Each row below holds a small network's activations on one input, seen along a few directions.
Each table varies a few parts of the input and shows all the possible inputs, shuffled.
A made-up example of a description, with smaller parts first: one of 4 places along a line, together with either a single point or one of 11 places along a line or (one of 2 separate values, together with one of 8 places around a ring).
Shared parts are said once, and a part with two or three values counts as separate values.
In the rows, 128 means zero.

Other details of the inputs vary at random and push rows far along two fixed directions, the same in every table; ignore that.

A family of inputs:
r1: [126 125 131 137 137 137 114 152 129 144 136 134]
r2: [123 123 137 139 137 139 118 150 126 135 138 141]
r3: [109 123 136 125 152 121  98 141 122 132 100 112]
r4: [120 119 153 116 140 130 132 143 126 132 144 132]
r5: [133 123 131 133 136 131 109 147 128 150 133 136]
r6: [163 130  55 143  82 101 170  42 157  95  88 113]
r7: [116 136 141 122 129 138 116 144 112 136 143 130]
r8: [134 126 127 121 141 130 111 149 138 146 136 133]
r9: [113 124 134 117 154 119 102 146 128 126 101 110]
r10: [129 120 135 123 145 135 115 147 130 131 140 144]
r11: [116 119 155 125 137 130 128 138 121 136 144 134]
r12: [ 85 193  77  84 127  70 157 104 202 137 115 128]
r13: [122 137 140 116 128 135 122 150 116 130 141 128]
r14: [188  81 142 183  93 157 155  79  46  89 123  94]
r15: [124 125 132 129 142 139 120 151 134 130 140 137]
r16: [123 135 148 117 127 142 122 147 126 128 139 133]
r17: [125 129 150 120 141 123 130 143 120 130 145 123]
r18: [122 125 152 114 134 139 128 142 129 131 138 138]
r19: [ 92 178  62  98 126  82 146 111 221 143 112 133]
r20: [132 121 137 131 139 126 108 142 129 141 136 145]
r21: [195  72 129 190  92 165 144  86  54  88 113 117]
r22: [143 146  66 145  62 112 180  39 149  91  86 108]
r23: [118 125 155 123 132 140 125 138 123 135 138 141]
r24: [120 137 147 124 141 132 122 141 107 137 143 127]
Each input here is: one of 2 separate values, together with either a single point or one of 5 places around a ring or one of 6 places around a ring.
Change only the choice among 2 separate values in r16. List by row number the other rows that result.
Answer: r22
A walk changes only the place on the ring of 6. It starts at r24 and steps to r14. List the rest of the walk in order.
Answer: r11, r23, r22, r7

A family of inputs:
r25: [135 142  91 133  97 114 167  87 147 117 120 119]
r26: [130 136  94 130 126 104 128 105 148 124  96 113]
r27: [111 138 146 120 136 132 124 154 135 146 152 142]
r28: [116 121 137 124 155 122  98 151 133 146 122 132]
r29: [184  68 197 167 117 196 116 149  27 112 158 129]
r30: [115 136 147 118 137 134 120 150 132 139 153 151]
r31: [120 137 147 108 136 133 125 150 135 140 154 145]
r32: [119 136 148 112 136 135 126 152 134 143 155 138]
r33: [114 135 132 117 152 127  96 162 128 137 120 121]
r34: [140 141  91 131  98 114 164  81 146 109 120 128]
r35: [127 142 104 123 103 106 169  79 140 106 114 113]
r36: [118 119 136 120 158 126 102 159 142 136 122 131]
r37: [132 129  91 130 124 100 131 100 152 123  98 116]
r38: [113 138 150 114 132 135 124 151 137 144 152 142]
r39: [123 141 108 127  99 109 167  78 139 107 112 116]
r40: [108 135 132 119 150 130  95 159 128 140 117 124]
r41: [112 137 144 122 138 132 122 151 133 142 154 147]
r42: [124 137  94 131 124 106 127 102 148 127  93 116]
r43: [113 119 138 122 156 129 101 156 141 138 119 134]
r44: [206  72 135 192  84 175 159  84  37  83 129 105]
What is each input in this table made of?
Answer: one of 2 separate values, together with either a single point or one of 4 places along a line or one of 5 places around a ring
Changing only the choice among 2 separate values turns r39 into r35. The same change can be made to r27. Which row results?
Answer: r25
Change only the choice among 2 separate values in r41. List by row number the other rows that result.
Answer: r44

A family of inputs:
r45: [132 132 117 131 127 130 120 131 136 137 126 134]
r46: [129 125 127 116 137 121 127 130 135 127 121 121]
r47: [201  94 101 178  54 158 183  47  77  76 111 108]
r48: [116 129 131 120 129 126 124 126 133 127 115 125]
r49: [126 130 126 125 134 115 119 124 130 131 121 132]
r50: [124 145 131 119 119 131 145 129 126 126 147 135]
r51: [130 137 136 116 121 125 146 125 133 131 148 131]
r52: [131 130 125 120 133 119 121 130 131 133 121 119]
r53: [122 125 125 135 134 120 129 126 134 132 132 134]
r54: [114 130 128 133 125 128 130 129 133 133 125 127]
r55: [128 127 118 133 126 131 127 134 141 133 130 137]
r56: [113 129 132 127 129 128 130 128 137 127 120 126]
r57: [124 139 119 122 130 123 118 132 128 126 121 121]
r58: [127 125 129 123 136 122 134 131 139 127 126 122]
r59: [159  78 220 149 150 186  99 180  38 133 185 144]
r60: [127 125 123 127 129 133 127 133 143 126 125 136]
r61: [122 124 130 129 137 120 130 125 137 125 126 134]
r62: [124 140 117 129 131 125 123 133 126 132 129 123]
r63: [121 133 125 126 134 128 131 134 132 120 126 124]
r64: [131 131 123 126 134 120 126 130 132 138 129 121]
r65: [125 124 129 122 138 119 124 124 132 126 121 133]
r66: [123 134 122 119 134 126 125 132 130 120 121 122]
r67: [127 130 124 132 135 118 123 123 129 136 128 132]
r68: [121 136 118 132 130 126 131 136 132 128 131 126]
r69: [118 135 127 131 126 127 122 128 128 137 122 125]
r70: [127 126 124 130 132 122 133 133 136 134 132 123]
r71: [130 125 123 121 129 132 121 131 138 126 121 133]
r72: [131 130 121 124 126 128 115 131 136 132 120 133]
r73: [118 134 129 124 126 124 118 127 129 131 115 124]
r74: [117 140 141 120 114 132 141 122 128 130 142 135]
Changing only one part turns r53 into r68. The same change can be made to r59. Which row results?
Answer: r50
What is each input in this table made of?
Answer: one of 5 separate values, together with either a single point or one of 5 places around a ring
A walk changes only the place on the ring of 5. It starts at r63 and steps to r68. List the rest of the walk in order.
Answer: r62, r57, r66
Which other rows agree with r72 in the choice among 5 separate values? List them by row number.
Answer: r45, r47, r55, r60, r71
